A small network was shown many inputs. Here are its activations along a few directions, one row for each input.
In each table, some parts of the input vary, and every possible input appears once, in random order.
A made-up example of a description, with smaller parts first: one of 5 places around a ring, together with either a single point or (one of 2 separate values, together with one of 4 places along a line) or one of 11 places along a line.
Shared parts are said once, and a part with two or three values counts as separate values.

Other details of the inputs shift rows strongly along two fixed directions, in all tables alike. That doesn't count.

Table:
x1: [  6  -3 -23  -5  28 -22 -20  -8 -16 -32  -6   7  -1 -34 -22]
x2: [-49 -17  -3  22  -2 -17 -15  19 -11 -34 -14   5 -25  -5 -92]
x3: [ 45   7  19   9  -5  11  30   3  28  63   1 -16  -4  40 -10]
x4: [ 21 -33 -13   2   1 -11 -29  -8 -16  -9 -17  13  20 -26 -67]
x5: [-57  12 -34 -17 -22  11   7  13  -5 -42  18 -19  28  -3  79]
x6: [ 46  19  34   3  -7   9  33 -11  27  68  -2 -12 -28  37   4]
x7: [ 30  21  11  -3  -2   7  19  -5  14  31  -6  -6 -22   8   2]
x8: [-42  34 -20  -2  -8  29  19  -1 -12 -40  10  -2   9 -25  81]
x9: [ 44  16  43   4  -1  18  30   0  25  65   1  -8 -18  43   4]
x10: [-56   8 -17 -18 -17  14  10  13 -11 -43  13 -10  22  -4  80]
x11: [ 15   2  27 -18 -13  -4  10   1  14  36   4 -18 -12  38  11]
x12: [ 16 -15 -15  -1  35 -21 -25  -8 -21 -24  -8   5  13 -25 -53]
x13: [  6 -23 -26   5  -6  -4 -27  -3 -12 -17  -5   8  27 -24 -38]
x14: [ 33 -16 -16  12  15   2  -5   7 -26 -20 -12   3  18 -20 -72]
x15: [-51   8 -22 -21 -18   9  10   8  -5 -34  10 -16  21  -3  70]
x16: [ 13   2  26   1 -20   7   1 -11  16  37   5   9 -13  16  29]
x17: [26  8 22  5 -2 19 31  4 16 40 -1 -6 -2 27 10]
x18: [ 38   3  35 -19 -16 -14  13  -1  22  53  -1 -14 -36  42  -2]
x19: [ 29   3  46 -13 -18  -5  22   0  17  52   6 -12 -31  49  19]
x20: [ 18   1  23  -3 -16   7  -3 -10  25  50   3   1  -4  24  14]
x21: [-36  15  -1  -5 -20  24  -4  -3   9  -5  15   7  14  -3  80]
x22: [-35 -15  -4  39  29 -23 -17  10   0 -19 -13  16 -23 -10 -95]
x23: [ 32 -16  -5   0  34 -26 -24  -5 -22 -23 -11  15  -9 -27 -58]
x24: [-57  17 -14 -21 -15  15   3  10 -14 -47  16 -10  16  -7  83]
x25: [ 17 -10   4   2  31 -13 -14  -3 -11  -8  -1   7   6  -7 -27]
x26: [-44 -19  -5  38  -5  -8 -28   7   0 -18 -16  24 -17 -19 -91]
x27: [23 -6 12  9 16 -7 10  5 17 32 11 -3  5 29  8]
x28: [ 18 -15 -16   6  25 -17  -9   0  -3  -2   1  -2  17  -3 -30]
x29: [-44   5 -25   2 -22  22  -5   5   3 -25  18   6  31 -12  75]
x30: [ 24   0  23  -2 -15   2  -6  -7  16  34   0  13 -20  10  10]
x31: [ 31   7  43 -17 -17  -6  19   4  22  51   4 -10 -37  47  20]
x32: [ -2 -25 -14   3  -2   1 -24  -2 -19 -26  -8  17  25 -29 -27]
x33: [ -1 -16 -24   0  29 -16 -14  -3 -16 -28  -6   3  23 -24 -25]
x34: [ 19 -14 -15   1  31 -27 -22 -14 -24 -26 -10   7   2 -30 -51]
x35: [ -2 -11 -14 -17  -3 -17 -16  -4 -31 -39  -8  -6   0 -22 -29]
x36: [ 19 -21 -12   0  -2 -14 -33 -17 -23 -17 -15  15   4 -35 -57]
x37: [ 34  21  25   0  -2  12  24  -1  16  37  -2  -2 -27  18  11]
x38: [-46  36 -28  -6  -5  31  15   0  -5 -35   9 -10  21 -22  76]
x39: [  2  -3 -28   2  11   7   1   0 -22 -32 -13  -2  23 -32 -32]
x40: [ 41   5  35  -4 -21  -1   4 -13  39  75   0   3 -30  34  11]
x41: [-41  20 -15  -3  11   4   5  -5  -5 -34  16   3   7 -17  83]
x42: [23 -8 20  4 19 -7 12  1 16 34  4  1  0 26  6]
x43: [-106   39  -22   33  -12   31   23   19   15  -37    7    1  -12  -10
   44]
x44: [ -1 -23 -17  -8  -2 -10 -13  14 -28 -40  -1  -5  20 -10 -32]
Description of these inputs: one of 4 separate values, together with either a single point or (one of 2 separate values, together with one of 5 places along a line).
Question: Changing only the choice among 4 separate values turns x44 into x29. The same change can be made to x10. Which row results?
Answer: x32
Question: Changing only the choice among 4 separate values turns x20 into x11. The same change can be made to x30. Which row results?
Answer: x31
Question: Which other rows does x6 become when the choice among 2 separate values takes its other values? List them by row number.
Answer: x8
Question: List by row number the other rows that have the choice among 4 separate values in common with x28.
Answer: x1, x12, x22, x23, x25, x27, x33, x34, x41, x42

Table:
x45: [ 12  10  32 -27  -2 -19   9   4  14  28   0 -21 -36  42   5]
x46: [-50  39 -37 -15 -19  20  17 -10   2 -26  -6 -22   4 -27  49]
x47: [ -3 -21 -15 -10 -16 -21 -46 -15 -13 -14  -9   5   2 -27 -59]
x48: [  7 -13  12 -14  10 -28  -5   4 -34 -35  -7  -2 -24  -3 -30]
x49: [ 16   3   9  13  12  18   4   0 -25 -18 -14  11  -9 -31 -39]
x50: [ -4 -20 -20   8  -2 -17 -26  -8   8  -1  -5  22   5 -23 -31]
x51: [-47  23 -27  -4  14  -8  10  12   1 -40  24  -4  -1 -10  62]
x52: [ 30  12 -29 -49  26  -9  -1 -17 -26 -36  18 -15  38 -26 106]
x53: [  9  -4  28 -20 -32   8  14  14  19  41   2 -24  -2  53   4]
x54: [ 6 -5 12 19 12  9 22 -3 31 54  1 -8 23 40 -2]
x55: [ 22  23  41  14   7  28  29 -13   8  40  -7   6 -17  16   4]
x56: [  2 -10  14   2  45 -18 -12  -8 -34 -35  -9  12  -2 -17 -44]
x57: [ 19 -12  21  -1 -28   5  15  22  14  31   3 -12  -5  51   3]
x58: [ 14 -14  41  -5 -37  -6  -7  -7  12  39   2  11 -29  28  13]
x59: [  1  -4  14 -13 -29 -13 -10 -20  36  57  -5  -8 -15  24   2]
x60: [ 29  23  10  10 -19  10  27  -1  19  39   0 -12 -29  22   0]
x61: [14 -5 28 14  4 17 15 10 21 42  4  0 15 45  2]
x62: [  2 -29   8   9  18   6 -11   2 -34 -27 -10  10  33 -11 -58]
x63: [ 15 -15  41   8  -6  16  21  15  10  38   7  -5   4  39   3]
x64: [ 27  23  24  18   1  27  24   7  23  40  -3   2 -24  16   9]
x65: [ 28  25  11  13  -7  15  31   3  25  42   6  -1 -23  16  -2]
x66: [-56   9 -15 -23 -39   8 -27  -4   1 -29   5   3   3 -16  61]
x67: [  6  -5  47  10  -6   8  -7 -19  19  49   3  23  -9  23  18]
x68: [-45  19 -13   0  23   3   3  16  -3 -43  14   0  -2 -10  68]
x69: [ 25  22   5  12  -2  11  35  -2  32  48  -5  -3 -21  14  -3]
x70: [ 13   7  12   0  20 -24  24   3  31  39   6  -8 -25  33   6]
x71: [ 14   2 -28  24  27   5  -1  -5 -10 -15 -21   5   4 -43 -61]
x72: [12 -2 18 21  8 12 18  2 25 50 11 -6 20 42 -3]
x73: [ 96  -5 -28 -31  22   1 -13 -26 -44 -21 -14  -1  37 -53 -17]
x74: [  4 -29   7  -7 -19  -2  -3  14 -32 -26  -6  -5  11   5 -35]
x75: [ 12  -3  17  10 -19  -5  -5  -3  37  51  15  15 -15  23  12]
x76: [-55  12 -12  10  -5  20 -22  -8   8 -23  10  26  19 -19  72]
x77: [  3 -29 -25   6 -10 -27 -37 -12  -8 -13 -16  14   1 -27 -54]
x78: [  6 -25  -5  13   9   8 -10  22 -13 -17  -4   4  23  -2 -39]
x79: [  6 -24  -4   1 -21 -15 -38   0 -10 -16  -9  20 -10 -13 -30]
x80: [-37  37 -31  20   4  33  16   3   3 -27  11  -1   8 -32  55]
x81: [  6 -22  -3   4  -9 -10 -34   4  -4 -13  -3  31  -4 -19 -32]
x82: [  3  -9 -19  -3  21 -37  -4   0 -11 -21  -9 -10 -14  -5 -35]
x83: [ -5 -21 -17  20  10 -11 -30 -11   9   4  -7  19   9 -27 -28]
x84: [ 13  15  24  14  36 -12  16  -7  24  41  11  -5 -15  34   7]
x85: [ -1 -14  -8  23  14  -7 -35 -19   1   2  -1  26  14 -22 -36]
x86: [-47   5 -32   3 -14  17  12  21   2 -31  24  -6  34  -2  52]
x87: [ 91 -15  14 -35  -7  -7 -18 -32   9  55   9   5  24   6  52]
x88: [ 15  -9  30  15 -10   5 -13   1  32  48   5  19 -16  21  13]
x89: [-59  23 -29 -27   4 -15   6  -5   1 -33   5 -27  -1  -8  56]
x90: [  4 -21 -14   8 -18 -20 -35  -7  -5  -8  -1  14  -5 -16 -35]
x91: [-47  16  -1 -16   7  -2  13  12 -16 -49  17   2  -8  -9  67]
x92: [-33  33 -25  -2 -24  27  14  10 -10 -43   0  -2  -8 -20  59]
x93: [  3  -4  -9  12  40 -21  -8   6  -8 -18   5  -1  -6 -12 -29]
x94: [ 20  -4   0  -1  -9   3  -2  -1 -41 -37 -21   5 -16 -31 -57]
x95: [-51   0  -7  -9 -22  24  16  21 -14 -41  18   0  27  -2  63]
x96: [ 18   8  28  -6  12 -14  18  16  21  27  10   0 -33  39  15]
x97: [-47  43 -31 -13 -24  25  13  -5  -3 -30   5 -21   1 -25  54]
x98: [ -3  -2 -13  12  53 -24  -5 -12  -4 -11  -9   2   5 -11 -35]
x99: [  0 -14  12 -32  12 -30 -16  -4 -41 -40 -14 -11 -18 -14 -55]
x100: [-57   9 -29 -18 -29  14   4  10  -4 -30  15 -27  31   1  48]
x101: [  8  -8  -1   8  49 -20 -18   0 -23 -33 -10  13  -1 -15 -50]
x102: [ 20 -11  23   2 -16   9  19  25  21  35   9  -1   1  46   0]
x103: [ 10 -10   5   4 -21  -3  23  10  26  43   2 -21   4  46   4]
x104: [ 19  22  39 -20 -28  17  25  -9   3  35 -11 -17 -33  20  -2]
x105: [-45  22 -25  -7   1 -12   9   8  -3 -39  19 -15  -9   0  67]
x106: [ 19  28  10  24  17  19  30 -18  31  54 -10  -1  -7  13  -1]
x107: [ 15  11 -19  27  30  10  -5 -13 -18 -17 -14  12  10 -37 -62]
x108: [ -6 -27  10 -23 -24 -15 -42 -15 -29 -23 -15  10  -5 -26 -49]
x109: [-49   5 -29  15  -2  23   8  19   3 -27  22  -8  38  -6  54]
x110: [ 16   1 -32  10   2  -6  -1  -6 -18 -23 -24  -3  -7 -33 -61]
x111: [ 14  -8  11   5 -25   1  19  14  20  39  12 -19   1  48   4]
x112: [  2  -4  12 -15 -24   0  21   2  30  53  -1 -33   6  48   1]
x113: [ 21   5  27  -9   0 -20  14  12  13  23   3 -10 -40  44  12]
x114: [  5 -25 -15  22  11 -12 -42  -6  -6 -11  -2  24   9 -35 -52]
x115: [-58   2  -4 -30 -35  19   7  10 -21 -39   8 -21  24   2  53]
x116: [  2 -30 -26  19  21  -4 -10  10 -10 -15 -10  -2  34 -17 -62]
x117: [  5 -12  16   0  34 -17  -6   5 -26 -27  -3   5 -13 -12 -29]
x118: [  1 -24 -24   7   5  -7   1  13  -3 -10  -4  -1  27  -4 -45]
x119: [-55   2   0   4 -16  19 -16  -3  -3 -27  13  20   9 -26  75]
x120: [-39  40 -18  14   8  39  13  -2  -3 -32   0  10  11 -26  58]
x121: [ 14 -12  43  -2 -25  -1  -3  -4  19  43   7  21 -23  23  11]
x122: [ 23  25  24 -15 -25  16  19  -1  15  37 -11 -16 -31  23  -4]
x123: [ 93 -18  10 -37   0   4  10 -11  -1  46  11 -19  47  26  42]
x124: [ -7 -16 -14  21  18 -10 -31 -24   7   6 -11  24  18 -24 -35]
x125: [ 24   2 -14   7   7   7  -4  10 -22 -31 -16  17  -9 -33 -60]
x126: [-56  26 -23 -25   0 -11   2   1  -5 -39  15 -26  -4  -6  57]
x127: [  4 -14 -20  12  49 -29 -11   0 -11 -23 -10   0  -1 -24 -53]
x128: [ 20  -2   1   2   3   8   2   2 -34 -33 -16  16 -10 -36 -58]
Question: What is each input in this table made of?
Answer: one of 4 separate values, together with either a single point or (one of 4 places along a line, together with one of 5 places along a line)
Question: Changing only the choice among 4 separate values turns x116 into x71. The same change can be made to x111. Which row results?
Answer: x60
Question: Changing only the choice among 4 separate values turns x54 into x124. The same change can be made to x74. Which row results?
Answer: x58
Question: Changing only the choice among 4 separate values turns x114 into x93. The same change can be made to x108. Which row results?
Answer: x99
Question: Which other rows does x64 become when the place on the line of 4 takes its other values? List them by row number.
Answer: x49, x71, x80
Question: Which other rows does x87 become when the choice among 4 separate values takes its other values? List them by row number.
Answer: x52, x73, x123
Question: Which other rows does x101 become when the place on the line of 5 takes its other values? List them by row number.
Answer: x45, x68, x96, x113
Question: Which other rows does x50 become when the choice among 4 separate values takes its other values? List them by row number.
Answer: x69, x70, x118
Question: Start at x128 and move only the place on the line of 4, one step at a time. The first step leads to x125. Which rows follow, in order?
Answer: x65, x69

Table:
x129: [-47   6 -16 -11 -17  15  -5  -3   1 -23  12   1  24 -14  85]
x130: [ 10  -1   4 -13 -12  -3   2   3   4   8   0  -7  -3  15  19]
x131: [19 17 19  8  0 11 22 -7 32 52 11  0 -5 32 37]
x132: [-16   4 -17   6  14  10  -6  -7  -7 -20  -2   7  20 -27  18]
x133: [-10  -5 -20  -9  -9  -2 -14   3 -12 -27   8  -3  14 -17  19]
x134: [  1   1  23  23 -18   7  29   6  32  50   1   1 -23  35   3]
x135: [-43  32 -15  -4   3  20  20  -3  -9 -32  11  -8   9 -14  79]
x136: [-40 -11 -28   4  12 -11 -16   3 -20 -46  -7  -4  15 -24 -40]
x137: [ 62 -30  22 -13   5 -24  -9  -1  -9  23 -15   1 -13   9 -86]
x138: [12 15 -1  1  8  6 13  2  8  9 -2 -6 -5  9 15]
x139: [ -9 -13 -16 -13   2 -11 -17  -3 -42 -53  -8   0  13 -33 -21]
x140: [ -8  17  24   0 -25  15   8  -1  28  41   3  -5 -20  28  15]
x141: [ 15  -1  19  -6 -18   1   6  -5  22  41  11   0   0  31  33]
x142: [-16 -19 -11  10  14  -4 -26  15 -28 -49  -6  14   8 -24 -58]
x143: [ 25  15  22  -3   6   5  27   1  22  41   3  -7 -16  25  14]
x144: [  75  -20   14   13   24  -19  -10   -3   -3   35  -14    3  -12    4
 -101]
x145: [-31  -6 -23   7  12 -17 -24   0 -20 -49  -7  14  -9 -36 -30]
Question: What is each input in this table made of?
Answer: either one of 5 separate values or (one of 2 separate values, together with one of 6 places along a line)
Question: Which other rows does x132 become when the choice among 2 separate values takes its other values? List them by row number.
Answer: x129
Question: Which other rows does x138 become when the place on the line of 6 takes its other values? List them by row number.
Answer: x131, x132, x135, x143, x144

Table:
x146: [-30  11 -11  -7 -10  11   4   1   5 -11  12  -4  13  -1  62]
x147: [-45 -11 -31  12   3  -3 -23   7 -24 -57  -7  11  12 -38 -35]
x148: [ -7 -11 -28   0  19 -10 -23  -3 -31 -51  -7  10  16 -42 -29]
x149: [ -6   2  20   9  -8  -3   8   5  17  25  -2  -1 -24  23 -17]
x150: [-11 -10 -28  -8   5  -5 -22  -1 -36 -58  -9   6  16 -43 -26]
x151: [17  1 12 -1  5 -2 11  1  9 22  2 -6 -4 18  3]
x152: [  0   3   3  -4 -10   6   5  -1   9  13   6  -3   4  10  27]
x153: [ -5 -10 -31  -2  13  -4 -17   1 -33 -52  -9   4  20 -40 -33]
x154: [-46  17  -5  11  -8  13  15  10  13  -6   8  -4  -5   7  35]
x155: [-26  18 -12  -5  -8  17  13   3   2 -13  10  -6  12  -3  60]
x156: [ -4   4  18  17  -1   0   8   2  21  29  -2   4 -22  19 -16]
x157: [  57  -29    3    5   21  -20  -24   -8  -24   -1  -22   12   -3  -20
 -109]
x158: [ 35 -12  23   0   1  -9   2  -2  14  41  -1  -1  -8  26 -21]
x159: [17  0 15 -7 -3 -4  5 -2  7 21  1 -5 -9 16  4]
x160: [ 45  -4  25   3   3  -5   5  -6  14  45  -5   1 -15  21 -27]
x161: [-1  6  7 -8 -4 -1  6  0  6  8  6 -5 -5 12 29]
x162: [18  2 11 -1  2  0 11  0  9 23  1 -6 -3 17  2]
x163: [-18  14  -4 -10 -11   9   7   0   3  -7   8  -5   2   1  51]
x164: [-33  14 -13  -6 -15  16   5   1   3 -15  12  -3  15  -6  67]
x165: [ 43  -5  25   2   6  -8   5  -7  15  45  -4   0 -15  22 -26]
Question: Changing only one part turns x155 into x164. The same change can be made to x153. Which row results?
Answer: x152
Question: What is each input in this table made of?
Answer: one of 4 separate values, together with either a single point or one of 4 places along a line
Question: List by row number the other rows that have the choice among 4 separate values in common with x150.
Answer: x149, x159, x161, x163
